These are the activations of a small neural network, seen along a few directions. Each row is one input.
In each table, some parts of the input vary, and every possible input appears once, in random order.
Descriptions start from the smaller parts, as in this example, which fits no table here: ring(8) and (point or ring(9) or (values(3) and line(6))).
Shared parts are said once, and a part with two or three values counts as separate values.

Other details of the inputs shift rows strongly along two fixed directions, in all tables alike. That doesn't count.

Rows:
R1: [ -3   0 -26 -19   0  56 -49  77  72 -53 -30   2]
R2: [ 14   2  27  18  -6 -35  -5 -21 -22  29   9  16]
R3: [ 15 -24 -25 -10   2  13   9   7   0 -11  23 -25]
R4: [  0   9   8  -5 -10  -4  28 -21  12 -15  10  50]
R5: [ -3  28  17  13   6  -9   8 -22 -14  27  27  39]
R6: [  7 -18 -39 -11   4  22 -20  57  46 -44 -30 -22]
R7: [-15  41  35   8  -1  -2 -15 -19   5   9   6  28]
R8: [ 19 -13  11  18  10 -30  31 -23 -44  33  32 -22]
R9: [-14  15 -10 -14   9  16  -5   2  -4 -19   7  32]
R10: [-10  34  18   8   9  10 -18  21   7  -3  -2  32]
R11: [-20  36  26  18  14  18  22  14  14 -11   7  52]
R12: [  5   7  10  -8 -18  -1 -18 -14  11 -12   2  44]
R13: [  6  -7  -1   1   9  17 -39  43  46  -1 -20 -49]
R14: [-38   9   1   5 -47  40  25 -26 -30  17 -32  68]
R15: [ -9   0 -33 -14  13  66 -10  65  58 -54  -5  -1]
R16: [ -3  -4  15  -4 -14 -45  13 -51 -22  -4  -5   6]
R17: [ 9 16  8 22 -6 -9  4  8 28  3 -5 25]
R18: [  6  -1  -6  11   7   5 -12  32  46  -6 -22 -39]
R19: [ 20 -39  -7   9  25 -44  29  18 -37  23  -4 -69]
R20: [-15  31  21  13  16 -13  11 -11 -27  17  14  38]
R21: [ -9  19  35  15   7 -23  33 -28   2  12   2  18]
R22: [ 18 -39 -15 -22   3 -34 -23 -25 -52  14  10 -82]
R23: [ -2 -17   9 -12   0 -35  29 -40 -20  -1   4 -16]
R24: [ 10 -63 -43  -2 -40  12  16 -17 -62  56 -17 -58]
R25: [-20  23  19  -7  -3   0  31  -7  13 -32  -6  69]
R26: [  5  -8 -22 -19   6  13 -31  29  -4 -21  -5 -20]
R27: [-20 -24 -37  -7 -36  67  -4  10  13  14 -41 -30]
R28: [  6  27  24  14  -3 -15  -8 -21 -19  23  20  33]
R29: [ 13 -29 -13   3  24 -33  -5 -10 -44  42  18 -93]
R30: [ -1 -10 -26 -22  12  18 -19   0   7  -9   8 -39]
R31: [  3  -9  -7 -21  -3  24 -39  18  42 -27 -20 -21]
R32: [ -5  35  14 -10 -18  13 -17 -22   7 -15  16  70]
R33: [-20  18  17  -8  -3  11  18 -34   5 -20  16  33]
R34: [  2  -2  33  14   6 -48  -1 -13 -43  24  -5   7]
R35: [  6   7  -1   0 -17 -10   5 -16  17 -18  -3  41]
R36: [  1  -6   2   8  18   8   8  10   9   7  10 -46]
R37: [ 21 -31 -11  17  15 -45   8  19 -28  16 -15 -58]
R38: [ 12   0  15  18   4 -28  34 -11  -8  22  12   6]
R39: [ 12 -11 -41 -19   7  32 -22  23  22 -12  15 -18]
Each input here is: values(3) and (point or (values(2) and ring(6))).
The inputs of R4 and R23 match in every part but the values(3) part. If R24 is changed in the same way as R4 into R23, which row does it become?
> R27
Change only the ring(6) part in R9. List by row number the other rows that result.
> R1, R6, R15, R25, R26
Change only the values(3) part in R5. List by row number the other rows that result.
> R20, R29
Change only the values(2) part in R35. List by row number the other rows that result.
> R17

Rows:
R40: [ 16 -31 -26   2   1  20  -3  24  -5  25  -3 -47]
R41: [-18  14  29   9  -3 -13  11 -45 -39  12  14  25]
R42: [ 15 -33 -41 -21   5  29  -4  44  34 -23  -5 -70]
R43: [ 10  -8   2  -8  -6 -17   9 -25 -39  20  24 -10]
R44: [-10  -7 -20  -4  10  32  -6  36   9 -15 -11  -9]
R45: [ 14 -24 -39 -15  12  24 -43  42  30 -22  -3 -69]
R46: [  4 -25 -29   3  -3   3  -6  32  -8  15 -26 -47]
R47: [ 25  -4  -3  18  46 -82  26 -26 -48  34  38 -56]
R48: [-25  49  37  -4 -15 -14   6 -41  -5 -19  -9 112]
R49: [  3  -4  17  -6  -3 -36   5 -47 -57  16  21 -23]
R50: [ -1   6  24   1 -13 -40  11 -60 -51  19  30  49]
R51: [ 11 -16 -36   5  -9  41 -21  49  35  15 -17 -36]
R52: [  1 -20  12  -6  -8 -53  27 -58 -47   6  17   8]
R53: [-35  54  11  11 -26  66   5  20  94 -33 -29  94]
R54: [ 29 -62 -13 -13  -3 -73  16 -45 -64  22   3 -71]
R55: [-36  70  20  15 -23  69 -21  20  84 -26 -26  88]
R56: [  8 -21 -34  -4   7  48 -17  48  25  -1   1 -35]
R57: [-18  52  42   0 -18  -1 -12 -43  11 -20   1  90]
R58: [ -6  -6 -20  -2   2  34  -3  40  17  -7 -24 -13]
R59: [-14  58  11  -6 -18  62 -27  20  82 -39  -9 107]
R60: [ -1 -23 -28  -6   4  41   5  37  36 -19  -9 -31]
R61: [ -3 -10  12   6  -9 -12  38 -33 -23  16  -6  10]
R62: [ -7  32  74  13  32 -65   8 -30 -14  29  16  26]
R63: [ 43 -15  -7  26  36 -11 -15  87  44 -22   6 -66]
R64: [-25  32  43  -1 -12 -39  31 -63 -57   3  16  78]
R65: [ 10 -34  -8 -10   5 -58   8 -33 -76  16  11 -33]
R66: [ 11 -25 -33  -2  11  43 -26  49  29  -2 -21 -74]
What is each input in this table made of?
> values(3) or (values(4) and line(6))
Change only the values(4) part in R40. List by row number the other rows that result.
> R58, R61, R66
List by row number the other inputs of the same sort as R47.
> R62, R63
Change only the values(4) part in R56. List by row number the other rows that result.
> R41, R44, R60

Rows:
R67: [-21  57  30  12   4  32  16   9  62 -30   6  84]
R68: [ 17 -14 -24   2  30   4 -10  37  10   4  10 -52]
R69: [-20  62  11   6  10  79 -33  59 104 -34  -6  63]
R70: [  7 -14  24 -25 -15 -84  11 -96 -90   5  24  23]
R71: [ 31 -39 -24  11  14  -8 -12  50   6  14 -13 -85]
R72: [  5 -27 -10   3 -19  -5   6  -7 -25  18 -16 -17]
R73: [ -4 -11 -13  -6 -10  14  17 -11  -5  -5   1  -2]
R74: [-29  51  -4  -7 -16 101 -32  43  88 -40 -15  76]
R75: [ 11 -53 -44 -10   0   7   4  26  -9   7 -20 -72]
R76: [ 20 -44 -30   2  25  -7   0  54   8   3 -13 -98]
R77: [ -1  22  59  -1   3 -96  15 -91 -67  -2  37  60]
R78: [-17  18  24  -1 -16 -30  32 -70 -65  23  22  58]
R79: [  28  -37  -25   10   20  -13  -21   37   -7   23   -9 -105]
R80: [-27  31  26   5 -28   6   6 -41 -10  14 -10  65]
The inputs of R76 and R75 match in every part but one. If R68 is changed in the same way as R76 into R75, which row does it become?
> R78
What is each input in this table made of?
> values(2) and (point or ring(6))
Change only the values(2) part in R70. List by row number the other rows that result.
> R77
